Each row below holds a small network's activations on one input, seen along a few directions.
Each table varies a few parts of the input and shows all the possible inputs, shuffled.
A made-up example of a description, with smaller parts first: values(2) and (point or line(9) or (line(6) and ring(8))).
Shared parts are said once, and a part with two or three values counts as separate values.

Other details of the inputs vary at random and push rows far along three fixed directions, the same in every table; ignore that.

Rows:
r1: -.09,.06,.19,.06,.20,.35,-.13,.08,.20,-.41,-.16
r2: -.15,-.02,.07,.06,-.12,.08,-.14,-.10,.04,.30,.00
r3: .05,.04,.05,.03,.07,-.05,-.07,-.19,.08,.33,.03
r4: .06,.11,-.03,.07,.02,.03,-.02,-.28,.06,.30,-.05
r5: -.07,-.31,.17,.30,.31,.21,.10,.06,.36,-.51,-.18
r6: -.13,.04,.19,-.01,-.17,-.03,-.28,-.30,-.04,.36,.01
r7: -.04,.12,-.13,-.07,-.30,-.15,-.09,-.23,.03,.28,-.05
r8: .06,.07,.07,.06,.40,.27,.08,.14,.34,-.36,-.20
r9: .28,.07,-.38,.37,.07,.22,.20,.09,-.65,-.16,.81
r10: -.08,.02,.03,-.05,.10,-.06,-.12,-.30,.00,.23,.09
r11: .06,-.01,-.06,-.03,.02,.08,-.11,-.33,-.05,.25,-.08
r12: .07,-.11,.06,-.10,.07,-.02,-.16,-.24,-.02,.26,.03
r13: .00,.04,.02,.01,.11,.40,.01,.08,.40,-.35,-.13
r14: -.02,-.05,.01,-.24,-.29,-.36,.19,.17,-.05,.10,-.11
r15: .40,.03,-.42,.52,.06,.15,.20,.37,-.71,.01,.94
r16: -.08,.00,-.05,-.27,.13,-.38,.32,.31,-.14,-.33,-.29
r17: -.11,-.02,.14,.01,-.14,.07,-.10,-.13,.04,.28,.04
r18: -.01,.03,.01,-.06,-.15,-.07,-.22,-.16,.16,.21,.13
r19: -.07,.10,-.11,.03,-.16,-.01,-.21,-.18,.12,.23,.04
r20: -.06,-.01,.07,-.07,.10,-.08,-.12,-.31,.01,.22,.12
r21: .03,-.01,.13,.00,-.08,-.02,-.02,.11,-.22,-.09,.18
r22: .11,-.20,-.05,.39,.10,.10,-.20,-.18,.17,-.24,.05
r23: -.06,.02,.00,-.08,.04,.13,.11,.25,.28,-.33,-.24
r24: .26,-.04,-.11,-.29,-.08,-.72,.81,.83,-.54,-.48,-.12
r25: -.01,.10,.11,.12,.03,.34,-.15,-.11,.02,-.15,.03
r26: -.12,.07,-.04,.02,.09,-.02,-.11,-.33,-.02,.22,.01
r27: -.01,-.03,.11,-.06,.17,.30,.01,.24,.42,-.40,-.09
r28: .01,.04,.06,-.04,.18,.25,-.13,.13,.42,-.37,.00
r29: .01,-.04,-.08,-.13,-.05,-.21,-.01,-.15,-.17,.27,-.20
r30: .03,-.09,-.01,-.30,-.09,-.43,.12,.00,-.21,.20,-.25
r31: -.23,.04,.19,-.15,-.12,-.17,-.17,-.11,.05,.17,-.35
r32: -.16,.00,.03,-.26,-.32,-.46,.35,.26,-.20,.03,-.43
r33: -.05,.01,.14,-.10,.09,.24,.23,.28,.23,-.52,-.33
r34: .07,-.08,-.04,.06,.28,.25,-.18,-.05,.05,-.03,.05
r35: -.04,.06,-.19,-.04,-.28,-.30,-.06,.03,-.13,.26,.08
r36: .16,-.01,-.26,.39,-.01,.41,-.08,.19,-.19,-.02,.69
r37: -.08,-.06,.12,-.17,-.29,-.30,.13,.06,-.15,.24,-.07
Description of these inputs: values(2) or (line(5) and (values(3) or line(4))).
A walk changes only the line(5) part. It starts at r11 and steps to r29. List the rest of the walk in order. -> r34, r30, r12
A walk changes only the line(4) part. It starts at r31 and steps to r2. List the rest of the walk in order. -> r36, r35
Which other rows does r20 become when the values(3) part takes its other values? List them by row number. -> r12, r24
A walk changes only the line(4) part. It starts at r25 and steps to r33. List the rest of the walk in order. -> r13, r7

Rows:
r38: .11,.04,-.12,.02,-.12,-.18,.25,.21,-.52,.01,.17
r39: -.04,-.03,.08,-.10,.10,-.10,.04,-.02,.24,.01,-.27
r40: .21,-.02,-.08,.13,.23,.18,.23,.39,-.26,-.63,.24
r41: .05,.11,-.09,.04,-.03,.07,-.15,-.22,-.12,.40,.24
r42: .05,-.01,-.06,-.23,.00,-.36,.36,.36,-.26,-.37,-.22
r43: -.08,-.01,.07,-.06,-.15,.04,-.12,-.12,.09,.21,-.09
r44: .01,-.02,.04,.31,.21,.55,-.33,-.07,.22,-.17,.33
r45: -.02,-.01,.02,.21,-.13,.12,-.27,-.22,-.02,.22,.19
r46: -.11,-.02,.15,-.14,-.20,-.09,-.05,-.11,.10,.17,-.28
r47: .10,.08,-.21,.03,-.17,-.16,.08,-.01,-.46,.36,.32
r48: -.12,.06,.09,-.14,-.04,-.03,.01,.02,.25,-.05,-.18
r49: .03,-.08,.02,.16,.21,.25,-.17,-.19,.14,-.04,.14
r50: -.08,.01,.06,-.09,.05,-.07,-.08,-.17,.02,.08,-.14
r51: -.06,-.09,.10,-.06,.03,-.14,-.01,-.16,.07,.03,-.22
r52: -.15,.04,.13,-.13,-.05,-.05,.03,.03,.20,-.08,-.23
r53: -.02,.06,.05,-.21,.12,-.08,-.03,-.07,.18,-.06,-.25
r54: -.05,-.07,.15,-.03,.08,-.08,.04,-.05,.18,-.03,-.30
r55: -.14,.03,-.07,-.18,-.14,-.30,.24,.03,.23,-.15,-.71
r56: .04,.08,.02,.17,.18,.47,-.16,.02,.27,-.19,.31
r57: .16,-.09,-.09,.06,.11,-.09,.35,.44,-.21,-.40,.08
r58: -.13,.03,.17,-.09,-.06,-.03,.03,.01,.18,-.10,-.24
r59: .16,.02,-.08,.04,.27,.21,.28,.49,-.19,-.59,.15
r60: -.06,.05,.05,-.18,.04,-.13,-.09,-.20,.12,.13,-.22
r61: .11,.02,-.23,.06,-.41,-.20,.06,.02,-.47,.43,.40
r62: .03,-.07,-.10,.06,-.20,-.34,.14,-.01,-.36,.33,.11
r63: -.14,.03,.10,.02,-.05,.10,-.11,-.11,.14,.09,.01
r64: -.10,-.02,.08,-.04,-.03,-.01,-.11,-.01,.18,-.06,-.18
r65: -.14,.04,.12,-.24,.04,-.15,.07,.00,.04,.05,-.36
r66: .21,-.04,-.13,.02,.12,-.10,.35,.46,-.16,-.38,.11
r67: -.04,.03,.08,-.22,-.07,-.02,.00,.06,.23,-.01,-.26
r68: .05,-.05,-.01,.13,.22,.24,-.17,-.18,.18,-.02,.16
r69: .08,-.09,.02,.30,.36,.50,-.21,-.13,.15,-.19,.34
r70: -.02,.02,-.07,.13,-.13,.06,-.25,-.18,.01,.27,.22
r71: .09,.03,-.24,.07,-.39,-.33,.02,.03,-.44,.36,.34
r72: .04,-.02,-.08,.03,-.06,-.12,-.12,-.29,-.05,.36,.13
r73: .00,-.03,.05,.13,.04,.36,-.16,-.02,.09,-.02,.19
What is each input in this table made of? -> point or (line(5) and (values(3) or line(4)))
Which other rows does r52 become when the values(3) part takes its other values? List them by row number. -> r43, r64
A walk changes only the line(4) part. It starts at r47 and steps to r60. List the rest of the walk in order. -> r68, r39
A walk changes only the line(5) part. It starts at r41 and steps to r47. List the rest of the walk in order. -> r59, r65, r38

Rows:
r74: -.02,-.03,-.07,.34,.01,.27,-.10,-.06,.05,.01,.20
r75: .04,-.15,.09,.10,.16,.20,-.07,.16,.25,-.47,-.06
r76: .05,.09,-.09,.10,.04,.22,-.26,-.22,.07,.24,.31
r77: -.08,-.04,.11,.18,.16,.29,-.02,.02,.37,-.35,-.11
r78: .07,.03,-.12,-.16,-.13,-.22,.30,.37,-.43,-.07,.10
r79: -.24,.08,.21,-.49,-.20,-.50,-.02,-.25,.35,.43,-.65
r80: -.04,.11,.16,.09,.14,.41,-.27,-.22,.20,.06,.12
r81: .17,-.11,-.13,.05,.28,-.22,.24,.03,-.33,-.07,-.01
r82: .09,.08,-.10,-.11,-.14,-.23,.32,.43,-.47,-.15,.05
r83: .06,-.08,.02,.13,.13,.32,.10,.23,.25,-.43,-.13
r84: .04,-.04,-.23,.10,-.23,-.28,.29,.29,-.31,-.22,.04
r85: .06,.11,-.19,.23,-.26,.06,-.36,-.47,-.25,.94,.59
r86: -.03,-.07,.03,.30,.01,.19,-.12,-.08,.06,-.03,.26
r87: .03,.09,.00,.06,.17,.33,-.30,-.19,.33,.07,.15
r88: -.05,-.07,.05,.30,.11,.31,-.19,-.05,.18,-.07,.15
r89: .10,.04,-.14,-.16,-.12,-.24,.29,.37,-.39,-.05,.11
r90: -.32,.09,.23,-.52,-.20,-.43,-.10,-.32,.28,.33,-.79
r91: .02,.10,.08,-.04,.22,.29,-.05,.16,.16,-.42,-.07
r92: .01,.06,.06,.04,.10,.28,-.21,-.19,.11,.16,.25
r93: .13,-.07,-.19,.40,.15,.07,-.38,-.78,-.28,.74,.49
r94: .02,.06,.03,.01,.21,.31,-.13,.02,.22,-.03,.10
r95: .03,-.16,.14,.11,.19,.25,-.04,.22,.23,-.40,-.06
r96: -.21,-.04,.08,-.17,-.33,-.30,-.14,-.42,.31,.43,-.57
r97: .05,.05,.03,-.11,.26,.25,.00,.22,.21,-.45,-.02
r98: .07,.07,-.20,-.03,-.49,-.45,.21,.00,-.77,.50,.37
r99: .07,.03,-.09,-.17,-.15,-.26,.33,.33,-.42,-.11,.14
r100: .09,.04,-.17,-.17,-.15,-.27,.27,.32,-.42,-.14,.11
r101: -.24,.05,.29,-.60,.05,-.38,.17,.09,.51,-.15,-.86
r102: .17,-.11,-.10,.05,.25,-.26,.26,-.02,-.32,-.09,.03
r103: .05,-.08,.07,.14,.11,.31,.08,.12,.30,-.42,-.08
r104: -.28,-.04,.11,-.09,-.30,-.39,-.22,-.42,.21,.46,-.41
r105: -.01,.07,.07,.08,.17,.41,-.18,-.07,.09,-.01,.14
r106: .10,-.17,-.04,.03,-.21,-.32,.29,.34,-.34,-.20,.10
The inputs of r77 and r74 match in every part but one. If r98 is changed in the same way as r77 into r74, which row does it become? -> r105
What is each input in this table made of? -> values(3) and (point or line(4) or line(6))
List by row number the other rows that have the values(3) part in common with r93. -> r75, r76, r84, r87, r90, r91, r96, r97, r100, r104
A walk changes only the line(6) part. It starts at r82 and steps to r105. List the rest of the walk in order. -> r78, r89, r94, r85
